A small network was trained on invented records. Each row is its activation on one of them, seen along a few directions.
Each row is followed by the record's values for the fields PIZUP, GOSOZ, TUL, BIFU.
A field that a record lacks is left out.
The largest differences between rows may come from other fields.
In the rows, zero is written as 500.
Random noise pushes rows far along 10 fixed directions. That doesn't count. These rows show it; they differ only by the noise:
[390 641 484 589 363 608 454 449 588 614 530 410 406 316 386 481 566 663
 318 596 540 816 575 466 743 566 689 635 352]
[642 408 319 560 505 267 640 462 501 421 585 561 758 658 791 535 285 406
 599 455 613  53 510 840 321 415 304 498 496]
[431 597 450 416 829 332 594 463 416 422 442 404 344 718 475 320 334 372
 455 520 694 382 543 480 556 353 465 698 650]
[421 691 442 599 509 484 517 514 451 534 573 295 634 634 382 418 442 569
 420 553 506 361 496 583 545 357 524 695 412]
[528 357 525 460 565 307 431 461 579 490 475 466 556 719 259 322 317 489
 434 436 630 372 482 410 506 515 504 539 627]
[607 449 610 245 288 617 363 714 309 585 491 467 446 556 263 583 445 518
 462 394 358 474 408 257 274 330 529 396 568]
[482 473 506 478 608 474 165 434 596 651 447 171 256 320 412 478 427 809
 425 778 675 715 794 488 683 431 820 450 503]
[591 459 505 445 577 650 472 629 464 507 528 374 584 423 540 584 386 666
 526 574 454 454 687 577 429 347 614 431 433]
[431 415 421 379 460 379 387 413 706 442 322 650 454 328 551 547 401 517
 304 455 544 718 497 410 528 692 661 237 386]
[570 345 419 538 290 216 316 333 645 669 484 436 324 358 672 522 297 631
 430 642 818 542 625 692 574 600 575 477 518]
[475 616 340 422 676 563 553 428 526 480 511 520 329 463 546 544 661 412
 509 517 457 581 547 405 615 404 531 401 422]
[686 565 262 642 672 340 370 396 317 282 756 488 711 667 538 475 847 393
 769 556 590 194 619 704 462 282 391 721 845]

[443 644 344 487 598 374 359 325 447 466 589 503 251 498 443 441 847 346
 506 519 590 621 473 382 640 483 481 559 632] -> <PIZUP:nos GOSOZ:tuvel TUL:totaz>
[642 360 501 620 735 599 618 492 562 525 610 527 498 544 523 464 455 506
 629 589 583 410 729 603 533 381 443 592 676] -> <GOSOZ:vita TUL:gase BIFU:lam>
[649 430 369 645 386 498 567 347 612 966 870 282  98 548 513 484 573 578
 684 673 687 405 634 620 709 314 337 535 491] -> <GOSOZ:vita TUL:totaz>
[697 504 453 300 524 611 400 648 290 557 525 402 363 534 645 814 545 454
 750 524 299 249 510 492 284 231 442 228 431] -> <PIZUP:nos GOSOZ:pazaf TUL:gedop BIFU:nofuf>
[372 785 352 343 739 443 360 568 253 342 493 428 442 598 504 530 696 360
 461 508 445 464 417 424 340 234 459 508 640] -> <PIZUP:tem GOSOZ:rusut TUL:totaz>
[406 579 469 532 649 465 488 571 380 234 479 483 649 327 655 477 347 631
 406 549 624 663 649 702 477 533 647 624 530] -> <PIZUP:tem GOSOZ:vita TUL:totaz>
[598 262 564 351 528 580 751 457 639 557 485 706 107 335 706 497 417 408
 528 487 631 801 589 396 684 666 417 437 479] -> <PIZUP:tem GOSOZ:tuvel TUL:gedop BIFU:lam>
[533 421 592 297 904 613 859 624 444 347 447 638 227 568 446 384 393 366
 530 363 530 660 538 308 723 581 461 639 556] -> <PIZUP:nos GOSOZ:vita TUL:gedop BIFU:nofuf>
[436 480 570 401 386 677 726 505 635 732 539 533 316 558 308 458 454 413
 363 356 388 628 336 219 625 541 420 402 229] -> <PIZUP:tem GOSOZ:tuvel TUL:totaz>
[531 487 321 627 363 283 434 265 531 445 596 699 503 657 498 426 859 209
 602 460 596 433 323 460 517 512 310 501 711] -> <PIZUP:tem GOSOZ:rusut TUL:gedop BIFU:lam>
[528 525 488 661 539 483 663 492 399 300 564 611 639 393 683 462 479 536
 557 515 643 524 599 738 573 584 434 841 631] -> <PIZUP:bidat GOSOZ:vita TUL:gase BIFU:nofuf>
[640 259 655 415 396 663 571 573 629 634 461 716 392 512 293 575 535 431
 506 383 491 672 494 302 515 616 442 520 660] -> <PIZUP:nos GOSOZ:rusut TUL:gedop BIFU:nofuf>
[435 466 668 422 575 445 565 574 435 349 404 640 547 622 326 274 328 391
 407 376 622 548 417 389 440 616 474 764 750] -> <GOSOZ:tuvel TUL:gedop BIFU:nofuf>
[561 339 517 611 543 462 503 419 664 574 515 366 686 747 376 390 501 459
 655 519 427 181 449 510 499 435 386 279 470] -> <PIZUP:nos GOSOZ:rusut TUL:gedop BIFU:lam>
[482 355 634 669 227 635 444 496 737 623 491 452 640 269 473 471 386 743
 350 602 542 772 608 589 605 722 642 470 378] -> <PIZUP:nos GOSOZ:rusut TUL:gedop BIFU:lam>
[616 384 492 366 496 618 570 645 393 533 702 496 449 557 498 490 408 509
 526 414 495 436 510 445 383 345 398 422 592] -> <PIZUP:tem GOSOZ:vita TUL:totaz>
[382 794 488 632 454 494 401 509 401 485 575 433 522 516 390 516 727 447
 429 549 504 593 462 516 473 398 534 822 625] -> <GOSOZ:pazaf TUL:totaz>
[502 563 460 596 377 360 451 341 514 552 552 472 457 441 585 516 598 510
 536 539 614 526 542 606 625 575 508 632 497] -> <PIZUP:bidat GOSOZ:tuvel TUL:totaz>
[433 551 492 500 940 642 580 523 513 262 402 388 626 465 548 469 508 603
 563 565 430 504 665 541 568 429 631 525 455] -> <PIZUP:bidat GOSOZ:vita TUL:gedop BIFU:nofuf>
[299 751 333 576 478 240 174 447 556 350 353 309 700 312 602 598 479 726
 280 644 503 562 489 745 519 640 743 455 314] -> <PIZUP:nos GOSOZ:vita TUL:gedop BIFU:nofuf>
[693 320 616 540 193 444 657 595 476 607 652 668 594 616 488 579 369 446
 531 343 606 394 438 592 339 568 290 770 637] -> <PIZUP:tem GOSOZ:pazaf TUL:totaz>
[444 425 512 600 356 826 670 443 725 655 530 642 405 315 520 558 626 495
 458 520 380 728 505 417 580 543 548 301 346] -> <GOSOZ:vita TUL:gedop BIFU:lam>
[386 498 409 795 489 676 530 227 770 544 489 457 619 344 590 538 743 557
 558 631 355 535 518 599 756 635 595 243 147] -> <PIZUP:nos GOSOZ:tuvel TUL:gedop BIFU:lam>
[641 395 659 731 348 614 300 544 425 575 681 239 738 483 359 452 517 870
 672 654 559 414 676 694 628 491 641 791 549] -> <PIZUP:tem GOSOZ:tuvel TUL:gedop BIFU:nofuf>
[231 599 481 183 884 388 733 552 529 254 205 675 357 584 642 437 192 253
 221 342 532 597 354 323 399 533 450 381 409] -> <PIZUP:tem GOSOZ:tuvel TUL:totaz>
[535 601 324 499 402 535 551 420 388 382 668 696 410 355 643 538 849 351
 556 497 487 666 485 528 604 527 437 529 581] -> <PIZUP:nos GOSOZ:vita TUL:gedop BIFU:lam>
[389 725 481 649 654 621 397 444 317 506 536 161 272 344 544 426 683 627
 531 796 630 659 797 599 672 286 670 773 665] -> <PIZUP:bidat GOSOZ:vita TUL:gedop BIFU:lam>
[293 693 624 452 415 550 635 684 172 204 281 501 715 237 862 490 132 624
 247 498 496 642 472 773 371 641 661 725 369] -> <PIZUP:nos GOSOZ:vita TUL:gedop BIFU:lam>
[530 490 499 444 369 643 632 578 447 557 671 548 544 532 435 537 548 497
 513 401 395 504 425 437 475 420 400 493 482] -> <PIZUP:tem GOSOZ:vita TUL:totaz>
[533 453 522 398 421 495 568 547 573 562 322 690 382 295 756 666 319 438
 451 450 520 595 491 508 378 616 489 395 404] -> <GOSOZ:tuvel TUL:gase BIFU:nofuf>
[443 320 509 591 710 532 390 343 881 559 441 469 561 505 236 426 553 619
 460 575 449 624 633 360 756 686 662 289 375] -> <PIZUP:nos GOSOZ:tuvel TUL:gedop BIFU:lam>
[266 790 386 631 496 443 587 419 565 292 412 759 790 631 367 391 768 250
 345 293 350 536 198 412 489 654 446 628 457] -> <GOSOZ:rusut TUL:gedop BIFU:nofuf>
[396 591 592 349 482 658 565 604 265 373 410 589 466 542 411 450 600 346
 478 401 304 545 319 283 363 388 498 458 585] -> <GOSOZ:vita TUL:gedop BIFU:lam>
[485 535 308 676 347 380 290 233 650 684 730 403 381 558 262 448 899 483
 501 579 564 554 419 417 677 465 473 470 542] -> <PIZUP:tem GOSOZ:vita TUL:totaz>
[598 334 671 478 465 807 657 702 488 370 494 660 706 292 533 553 427 631
 478 420 319 714 627 523 482 614 625 508 428] -> <GOSOZ:vita TUL:gedop BIFU:lam>
[537 380 585 475 398 512 580 578 419 506 447 539 521 499 633 468 297 516
 514 503 572 425 519 601 358 471 438 468 492] -> <PIZUP:bidat GOSOZ:rusut TUL:gedop BIFU:lam>

Which values does each new row have?
[528 463 507 385 615 548 683 524 425 442 484 579 453 510 690 572 438 343
 569 442 495 437 497 528 435 452 376 475 547] -> <PIZUP:nos GOSOZ:tuvel TUL:totaz>
[410 619 505 778 411 603 511 346 566 610 590 402 602 637 244 364 797 526
 559 516 379 500 406 445 823 570 527 610 366] -> <PIZUP:nos GOSOZ:rusut TUL:gedop BIFU:lam>
[500 443 491 517 845 669 690 505 709 508 452 435 531 435 669 504 337 651
 565 601 528 503 738 644 593 500 536 436 346] -> <PIZUP:bidat GOSOZ:rusut TUL:gedop BIFU:nofuf>
[467 514 776 401 328 644 541 803 229 418 465 454 591 443 395 425 175 649
 300 516 570 662 540 533 315 450 590 820 675] -> <PIZUP:tem GOSOZ:vita TUL:gedop BIFU:lam>
[684 360 726 467 148 487 286 748 368 587 510 365 586 348 404 578 255 836
 479 563 578 529 569 605 354 514 611 600 558] -> <PIZUP:bidat GOSOZ:vita TUL:gase BIFU:nofuf>
[443 441 540 461 541 400 310 546 470 547 640 232 587 720 111 251 338 681
 399 511 562 393 473 396 502 388 536 522 573] -> <PIZUP:tem GOSOZ:vita TUL:totaz>
[428 548 400 348 529 498 479 511 542 303 409 764 592 359 615 693 646 398
 408 389 362 682 420 417 377 601 516 315 431] -> <PIZUP:tem GOSOZ:tuvel TUL:totaz>
[466 345 572 489 300 376 428 411 503 494 343 516 562 444 563 477 357 529
 464 472 500 471 396 509 457 664 571 322 443] -> <PIZUP:nos GOSOZ:vita TUL:gedop BIFU:lam>
[517 562 459 337 634 537 539 552 394 412 377 667 295 441 574 575 612 290
 518 449 530 641 515 389 425 456 482 508 639] -> <PIZUP:nos GOSOZ:rusut TUL:gedop BIFU:nofuf>
[708 436 613 525 700 916 727 596 394 590 713 438 377 575 324 492 792 489
 794 530 342 466 687 368 637 301 422 621 521] -> <PIZUP:bidat GOSOZ:tuvel TUL:gedop BIFU:lam>
[469 445 430 597 664 145 162 402 522 386 373 313 641 438 727 445 298 633
 468 674 816 382 713 831 396 500 667 455 669] -> <PIZUP:nos GOSOZ:rusut TUL:totaz>
[606 397 657 546 145 410 121 547 542 750 468 305 470 357 297 548 485 817
 442 650 649 697 586 550 518 649 706 656 593] -> <PIZUP:nos GOSOZ:rusut TUL:gedop BIFU:nofuf>
[514 475 623 565 562 611 733 628 531 424 419 569 689 545 376 505 432 522
 497 390 367 477 420 440 583 601 504 592 348] -> <PIZUP:nos GOSOZ:vita TUL:gase BIFU:nofuf>
[627 256 507 495 566 573 565 457 684 772 518 376 339 528 595 550 376 569
 700 588 437 299 624 509 561 422 450 203 292] -> <GOSOZ:tuvel TUL:gedop BIFU:lam>
[507 645 348 466 822 584 673 520 369 397 584 481 420 480 771 555 563 381
 627 554 500 403 640 653 416 228 435 495 558] -> <GOSOZ:vita TUL:totaz>
[732 316 654 521 259 744 548 709 377 478 674 533 593 352 497 570 505 678
 619 511 462 617 643 581 397 468 518 572 583] -> <PIZUP:bidat GOSOZ:vita TUL:gedop BIFU:lam>
[461 545 297 560 576 502 520 317 697 587 547 455 430 394 712 626 668 481
 564 598 450 496 531 558 638 442 500 195 185] -> <PIZUP:tem GOSOZ:tuvel TUL:totaz>
[528 410 527 494 809 382 514 523 557 526 448 292 481 573 663 505 172 596
 534 606 662 310 702 696 435 419 538 489 496] -> <PIZUP:nos GOSOZ:pazaf TUL:totaz>
